B =
[[114 122 106 120 132 133 141 132 131 117 147 128 127 130]
 [130 135 129 120 126 127 130 129 128 128 132 127 127 127]
 [119 116 128 158 138 127 108 137 113 132 112 142 151 143]
 [135 128 130 126 127 130 120 117 131 138 124 129 120 123]
 [128 138 120 117 128 129 124 130 124 129 137 132 132 130]
 [127 139 129 121 134 119 120 133 119 140 123 135 135 133]
 [138 141 144 110 126 116 134 123 133 142 119 120 114 119]
 [128 128 128 128 128 128 128 128 128 128 128 128 128 128]
 [139 139 141 116 126 120 124 121 130 144 118 125 119 121]
 [128 139 129 117 128 122 130 133 124 130 130 129 131 130]
 [135 133 120 116 120 138 129 120 133 123 144 126 120 122]
 [119 140 116 115 134 122 127 140 118 129 137 136 140 137]
 [132 125 111 116 117 147 137 117 141 111 156 122 114 118]
 [125 116 128 142 126 134 131 128 131 118 128 126 129 129]]
Indices start at 1.
(1, 1) => 114
(6, 6) => 119
(5, 13) => 132
(14, 6) => 134
(8, 14) => 128
(7, 9) => 133
(7, 10) => 142
(1, 11) => 147
(12, 10) => 129
(2, 10) => 128
(9, 9) => 130
(5, 11) => 137
(1, 8) => 132
(2, 8) => 129
(6, 14) => 133
(12, 11) => 137
(13, 12) => 122
(5, 7) => 124
(10, 10) => 130
(2, 1) => 130
(9, 6) => 120
(8, 11) => 128
(1, 5) => 132
(14, 13) => 129
(8, 5) => 128
(13, 8) => 117
(4, 9) => 131
(13, 2) => 125
(2, 12) => 127
(6, 12) => 135
(5, 3) => 120
(10, 14) => 130
(14, 8) => 128
(3, 1) => 119
(4, 13) => 120
(1, 10) => 117
(2, 6) => 127
(1, 9) => 131

m =
[[132 137 142 125]
 [131 140 154 126]
 [138 149 151 130]
 [134 139 138 130]
 [134 138 154 111]
 [136 139 143 118]
 [133 145 151 132]
 [141 143 126 129]
 [132 123 112 121]
 [132 142 154 123]
 [136 143 155 115]
 [130 142 137 146]
 [131 133 124 135]
 [141 146 137 127]
 [136 142 141 126]
 [142 144 127 129]]
Indices start at 1.
(1, 1): 132
(8, 3): 126
(12, 1): 130
(11, 3): 155
(15, 4): 126
(8, 4): 129
(16, 3): 127
(1, 3): 142
(15, 1): 136
(6, 2): 139
(1, 4): 125
(1, 2): 137
(16, 2): 144
(3, 4): 130
(2, 3): 154
(15, 3): 141
(4, 3): 138
(6, 1): 136
(9, 2): 123
(13, 3): 124
(10, 2): 142
(5, 3): 154
(14, 4): 127
(11, 2): 143
(6, 4): 118
(7, 3): 151
(8, 2): 143

arr =
[[146 126 139 119 113 135 130 121 128 120 123]
 [125 135 121 126 134 121 134 126 134 135 134]
 [126 133 124 126 133 123 131 128 132 134 133]
 [121 126 127 120 118 130 141 122 127 119 122]
 [124 127 128 122 121 130 137 125 128 122 124]
 [128 128 128 128 128 128 128 128 128 128 128]
 [124 128 123 158 125 145 121 126 111 108 117]]
Rows and columns are counted from 1.
(1, 1) -> 146
(3, 3) -> 124
(1, 10) -> 120
(3, 1) -> 126
(1, 11) -> 123
(5, 6) -> 130
(4, 9) -> 127
(6, 9) -> 128
(3, 10) -> 134
(5, 1) -> 124
(7, 9) -> 111
(4, 10) -> 119
(5, 8) -> 125
(1, 7) -> 130
(1, 6) -> 135
(6, 4) -> 128
(2, 1) -> 125
(1, 3) -> 139
(6, 10) -> 128
(3, 2) -> 133
(5, 7) -> 137
(1, 9) -> 128
(6, 3) -> 128
(2, 8) -> 126
(4, 6) -> 130
(1, 5) -> 113
(4, 7) -> 141
(4, 5) -> 118

a =
132  131  130  137  128  131  128  129
133  128  128  129  128  128  129  128
139  131  130  135  128  130  129  129
128  129  128  129  128  128  128  128
143  133  132  142  128  132  130  130
130  130  129  132  128  129  128  129
138  130  130  134  128  130  129  129
131  137  134  151  128  134  129  132
Rows and columns are counted from 1.
(1, 1) -> 132
(1, 2) -> 131
(6, 7) -> 128
(2, 7) -> 129
(3, 8) -> 129
(2, 1) -> 133
(1, 6) -> 131
(6, 5) -> 128
(5, 5) -> 128
(7, 5) -> 128
(3, 2) -> 131
(1, 4) -> 137
(2, 2) -> 128
(3, 7) -> 129
(8, 1) -> 131

x =
142,145,138,106,143,149,99,158,128,99,145,150,134,106
121,130,121,130,127,129,124,136,131,131,128,132,123,132
Indices start at 1.
row 1 col 1 => 142
row 1 col 5 => 143
row 1 col 9 => 128
row 2 col 14 => 132
row 2 col 11 => 128
row 1 col 13 => 134
row 1 col 12 => 150
row 2 col 12 => 132
row 1 col 2 => 145

X =
[[128 121 145 143 134 133 127 143 138 130 104]
 [128 119 146 144 135 136 127 146 137 132 105]
 [143 127 134 126 128 121 132 129 129 135 119]
 [134 127 141 140 134 133 130 143 138 131 104]
 [131 118 144 142 137 139 128 148 134 136 110]
 [132 125 139 140 135 129 128 139 141 127 104]
 [144 118 133 131 134 120 131 133 131 135 121]
 [142 116 134 131 133 120 130 133 132 136 123]
 [141 133 134 126 127 122 133 129 131 137 118]
 [143 129 134 123 124 121 133 126 130 137 121]
 [143 122 127 143 146 116 131 134 146 131 113]
 [140 110 127 147 148 115 127 139 140 136 123]
 [139 135 133 122 123 121 134 124 136 140 122]
 [131 125 140 140 135 129 128 139 141 127 104]]
Rows and columns are counted from 1.
(1, 1) -> 128
(1, 5) -> 134
(4, 9) -> 138
(4, 7) -> 130
(10, 7) -> 133
(13, 3) -> 133
(9, 11) -> 118
(10, 1) -> 143
(13, 9) -> 136
(3, 1) -> 143
(4, 3) -> 141
(10, 2) -> 129
(1, 7) -> 127
(13, 2) -> 135
(1, 4) -> 143
(11, 5) -> 146
(9, 1) -> 141
(6, 10) -> 127
(7, 9) -> 131
(14, 7) -> 128
(5, 7) -> 128
(11, 10) -> 131
(3, 6) -> 121
(4, 6) -> 133
(8, 8) -> 133
(3, 3) -> 134
(8, 7) -> 130
(5, 5) -> 137
(6, 9) -> 141
(3, 11) -> 119
(13, 8) -> 124
(12, 8) -> 139
(4, 11) -> 104
(8, 10) -> 136
(2, 7) -> 127
(10, 11) -> 121

A =
[[131 129 131 125 137 131]
 [114 106 149 103 151 132]
 [131 129 132 123 148 124]
 [128 126 138 123 144 123]
 [134 135 123 132 122 137]
 [122 116 145 120 137 127]
 [135 131 137 134 142 142]
 [125 123 140 107 155 109]]
Rows and columns are counted from 1.
(1, 1): 131
(5, 3): 123
(8, 1): 125
(1, 3): 131
(1, 6): 131
(8, 2): 123
(6, 1): 122
(6, 3): 145
(3, 6): 124
(4, 2): 126
(7, 2): 131
(8, 5): 155
(8, 6): 109
(5, 5): 122
(5, 1): 134
(4, 6): 123
(7, 4): 134
